These are the activations of a small neural network, seen along a few directions. Each row is one input.
Each table varies a few parts of the input and shows all the possible inputs, shuffled.
Descriptions start from the smaller parts, as in this example, which fits no table here: line(4) and (point or line(9) or (values(3) and ring(5))).
Shared parts are said once, and a part with two or three values counts as separate values.
(in the rows, 128 means zero)

Other details of the inputs shift rows strongly along three fixed directions, in all tables alike. That doesn't count.

A family of inputs:
R1: [132 118 136 181 110 134 142 143 144 123 124 118 131  87]
R2: [110 139 101 120 133 129 151 145 137 130 124 148 137 115]
R3: [146 132 150 125 135 131  96 128 151 108 129 117 110 126]
R4: [128 153 145  73 137 123 118 122 161 139 132 132 152 140]
R5: [129 112 118 149 131 132 155 120 117 140 125 123 136 146]
R6: [107  72 149 204 143 154 160  95 100 167 140 147  99 122]
R7: [154 167 159  81 124 110  68 118 158  93 147  76 111 144]
R8: [164 154 162  84 128 113  69 110 148  93 152  76 108 153]
R9: [151  54 138 105 160 161  84  73  43 146 139 162 115 223]
R10: [112 119 115 159 138 134 142 137 127 135 119 149 103 105]
R11: [130 151 117  90 138 114 153 146 136 136 105 130 152 143]
R12: [123 120 126 164 106 121 157 136 113 140 124 129 135 127]
R13: [118 146 115  96 140 125 122 137 126 128 113 156 114 132]
R14: [120 142 111  96 118 118 127 134 114 130 119 150 143 128]
R15: [147 127 165  89 126 129  96 100 135 134 148 119 143 130]
R16: [126 146 128 123 141 109 157 143 127 138  97 131 122 131]
R17: [149  75 136 103 147 174  79 103  98 124 147 150 139 184]
R18: [125 121 118 172 116 129 142 136 137 124 133 119 124  72]
R19: [126  60 131 202 117 160 126  91  66 145 151 126 122 141]
R20: [116 145 118 127 121 116 155 151 139 135 120 129 143 144]
R21: [144 140 135 161 114 108 160 133 142 122 122  85 131  86]
R22: [112 158 115  98 119 117 136 151 143 134 113 137 150 153]
R23: [105 141 101 122 128 124 153 141 130 132 122 140 137 122]
R24: [106 147 112 124 131 117 145 139 125 133 111 147 111 123]
R25: [130 137 123 106 126 128 115 149 130 130 107 163 151 127]
R26: [135 152 124  91 115 103 143 146 129 137 102 136 153 142]
R27: [127 142 120 161 110 122 145 135 146 116 133 106 121  65]
R28: [145 125 125  91 141 144  85 117 139 107 153 117 132 130]
R29: [107 117 109 138 125 130 143 126 118 131 136 132 132 137]
R30: [170 119 175 194 131 140  79  98 171  73 181  37  77  66]
R31: [113 132 115 113 112 118 131 135 109 133 120 144 141 133]
R32: [115 116 116 158 137 142 145 145 139 132 123 149 139 116]
R33: [101 145 118 127 125 112 145 142 126 133 112 143 112 132]
Description of these inputs: values(3) and (point or line(10)).
The inputs of R8 and R20 match in every part but the values(3) part. If R16 is changed in the same way as R8 into R20, which row does it become?
> R11
Which other rows agree with R12 in the values(3) part? List them by row number.
> R1, R14, R15, R18, R19, R21, R25, R26, R27, R31

A family of inputs:
R34: [105 126 131 161 129 136 152 152 139 149 118 162 120 119]
R35: [132  67 128 141 158 164 120  83  74 148 130 168 112 154]
R36: [108 150 100 138 112 122 165 153 134 132 116 128 141  87]
R37: [140  82 147 184 143 131 157  74  89 138 157  90 106 139]
R38: [133 165 115 129 117 117 135 160 171  96 132  89 137  86]
R39: [121 156 150 130 114  92 158 134 133 142 122  99 126 126]
R40: [102 140 110  93 123 119 146 148 120 159  85 206 163 140]
R41: [111 136 131 170 120 123 137 131 137 124 145 104  93  91]
R42: [161 151 143  44 141 124  47  97 125  92 147  96 112 149]
R43: [154  61 138 184 128 164  79  74  96  98 182 101 108 134]
R44: [ 90 142 110 119 116 111 172 143 122 163  84 170 166 181]
R45: [138 102 165 196 116 141 123  93 125 121 162  57 104 138]
R46: [139 143 145 162 108 119 132 122 175 109 139  84 125  58]
R47: [151  64 141 155 164 164 101  88  99 121 149 133 105 151]
R48: [116 131 121 114 145 128 143 149 118 148  85 178 130 139]
R49: [163 136 119  52 119 120 109 134  99 137 116 140 165 189]
R50: [118 136 134  57 144 134  95 134 114 154 112 184 131 173]
R51: [150 182 128 103 116  83 147 155 151 126  99 102 124 132]
R52: [110 142 106 116 120 122 139 146 146 121 124 147 137 127]
R53: [123 142 124 193 120 122 172 165 175 122 123 105 135  60]
R54: [110 130 118 144 119 119 155 150 134 143  93 175 150 112]
R55: [121 136 117 112 126 130 145 144 132 146 108 157 154 111]
R56: [106  87  94 156 130 153 159 138  75 148 114 167 142 133]
R57: [121  80 126 191 128 157 122 118  89 126 145 137 104 135]
R58: [167 134 126  51 141 112 104 115  98 129 112 138 134 201]
R59: [123 109 118 164 137 136 141 103 109 120 136 117  98 106]
R60: [119 167 118 120 105 106 135 139 173 111 138 106 129  87]
R61: [122 135 111 118 119 127 131 132 122 124 130 125 141 107]
R62: [131 126 116 139 119 126 117 132 142 105 136 118 133 116]
R63: [104 138 117 111 148 130 148 142 125 163 101 182 123 139]
R64: [150 161 129  14 144 117  59 127 121 100 113 139 131 176]
R65: [137 163 141 121 143 112 131 136 191 104 132 103 108  98]
R66: [109 134 106 148 131 133 176 174 144 146  97 163 154 108]
R67: [112  81  94 159 137 155 145 134  83 143 126 167 142 145]
R68: [147 137 135 138 122 132 103 120 164  86 176  61 117  91]
R69: [123 142 145 177 125 111 163 122 156 124 127  65 105 121]
R70: [169 146 164  66 150 132  53 105 165  91 161  92 107 142]
R71: [112 145 109 115 126 120 162 172 141 147  86 168 163 110]
R72: [142 157 136 110 121 125 123 137 164 118 130  98 144  81]
R73: [121  80 110 102 130 150  96  94  65 141 131 182 140 174]
R74: [ 96 160 115 181 101 110 174 159 145 135 108 125 112  69]
R75: [131  91 132 152 156 153 120 120 107 136 123 152 112 147]
R76: [144  83 152 151 136 155  99 110  97 128 137 139 114 136]
R77: [ 97  95 105 156 145 146 149 117  82 157 128 169 103 145]
R78: [101 154 108  51 139 121 114 159 115 142 100 195 133 184]
R79: [151  76 151 153 131 163 105  76  99 122 173  64 133 166]
R80: [105 132 116 164 125 126 148 155 123 128 113 144 111 118]
R81: [123  87 135 194 124 148 123 110  94 120 143 111  92 110]
R82: [ 93 159  91 114 142 110 172 162 146 137  97 169 121 131]
R83: [145 167 141 125 106 110  91 110 182  84 169  60 114  78]
R84: [124 163 134 167 113 111 157 154 206 111 134  98 127  61]
R85: [ 83 180 120 117 116  93 188 176 147 163  69 150 142 158]
R86: [131 149 120 135 134 111 133 131 147 102 120 101 109  97]
R87: [145 154 144  15 121  96 101 114 120 130 124 135 176 192]
R88: [ 95 163  90 107 120 115 163 165 142 147 108 155 150 110]
R89: [116  88 118 155 140 154 145 121 106 160 138 156 137 120]
R90: [140 146 145 155 110 117 105 131 153  92 145  73 105  82]
R91: [175 158 146 121  97  99 114 124 158  98 143  57 134 113]
R92: [111 133 140 160 111 106 179 134 113 158 118 126 131 131]
R93: [147  70 136 150 140 170 107 103  90 131 146 129 136 130]
R94: [137 146 152 137 124 119 116 141 154 115 119 109 113  95]
R95: [133  98 121 157 129 156 118 103 113 120 172  93 116 106]
R96: [119 151 122  84 123 116 141 141 137 140 107 121 170 172]
R97: [104 167 133 164 108 108 172 166 164 141  98 135 122  66]
R98: [133 144 121 116 111 114 118 136 147 102 125 112 137 105]
R99: [102  83 127 164 146 157 144 132  96 163 121 187 111 153]
R100: [102 151 124 149 106 108 180 144 157 139 104 109 152 133]
R101: [169 145 163  70 132 132  45 100 171  89 168  93 132 136]
R102: [125  80 142 180 117 129 159  87  81 152 148 123 137 145]
R103: [140 140 143  64 144 131  84 144 128 125 112 164 132 170]
R104: [139  90 141 105 137 152  68  87  73 120 153 130 105 160]
R105: [116 110 107 164 129 151 148 133 123 127 149 120 124 111]
R106: [108 154 105  91 120 113 124 150 145 124 119 164 145 145]
R107: [171 170 150  82 106  98  96 135 139 113 127  89 128 150]
R108: [122 148 120 148 108 111 132 138 146 107 123 115 133  92]
R109: [139 160 146 111 116 121  84 119 154 103 160  84 104 106]
R110: [119 163 120  53 131 121  95 152 132 124 119 166 134 170]
R111: [138  59 133 168 147 176 115  99  98 137 166 136 126 138]
R112: [136  78 148 130 148 134 131  82  65 150 144 124 118 183]
R113: [129 136 141 151 127 127 128 150 152 125 118 135 122 110]
R114: [122 155 121  63 154 118 125 134 142 144 106 173 133 150]
R115: [127 155 144  88 129 117 110 141 141 130 108 143 126 122]
R116: [149 146 168 142 120 132  93 113 167 107 164  77 100  87]
R117: [180 142 161  33 129 127  34 104 153  84 144 102 149 146]
R118: [135 144 132 119 124 120 116 141 160 116 120 143 144 120]
R119: [123 144 104  80 150 118 121 142 125 118 104 162 128 160]
R120: [169  85 161 158 150 150  88  79 126  95 161  80  94 110]
R121: [168 131 123  55 123 125 104 129  96 132 124 128 161 187]
R122: [172 143 149  68 145 131  42 102 142  73 159  80 105 151]
R123: [128 144 112 113 121 120 125 146 133 114 119 120 147 109]
R124: [115  82 114 173 151 147 136  93  94 136 151 130  94 127]
R125: [144  79 147 146 128 142 132  83  78 141 165  94 143 151]
R126: [113  95 119 194 133 157 166 127 120 156 141 131 128  89]
R127: [103  85 113 132 138 151 134 115  87 171 120 208 145 160]
R128: [114  81 114 171 134 152 152 134 108 149 113 180 142 136]
R129: [136 145 118  43 121 122  80 116 119 113 126 147 151 154]
R130: [136  90 139 136 148 153 110  96  92 141 133 147 108 140]
R131: [ 93 154 108 109 142 108 187 146 126 160  77 161 144 182]
R132: [130 162 140 127 109  97 175 140 151 129 133  76 153 102]
R133: [123  85 125 189 145 155 128 102 105 121 161 115  84 126]
R134: [121 159 120 153 105  91 182 171 128 151  90 130 123 124]
R135: [133 148 135 158 125 134 145 147 182 116 147  88 129  73]
R136: [131 159 122 199  85  85 194 156 163 129 110  90 131  76]
R137: [105  77 115 156 136 156 145 114  94 167 127 184 138 139]
The inputs of R105 and R68 match in every part but one. If R126 is changed in the same way as R105 into R68, which row does it become?
> R89
The inputs of R111 and R135 match in every part but one. If R125 is changed in the same way as R111 into R135, which row does it become?
> R132
The inputs of R62 and R67 match in every part but one. If R46 is changed in the same way as R62 into R67, which row does it become?
> R55
What do these inputs look like to the network?
> line(8) and (values(3) or (values(2) and ring(5)))
Change only the line(8) part in R94. List by row number the other rows that result.
> R48, R54, R71, R76, R93, R117, R120
Change only the values(3) part in R102. List by row number the other rows that result.
> R44, R136
Change only the ring(5) part in R63. List by row number the other rows that result.
> R48, R70, R75, R130
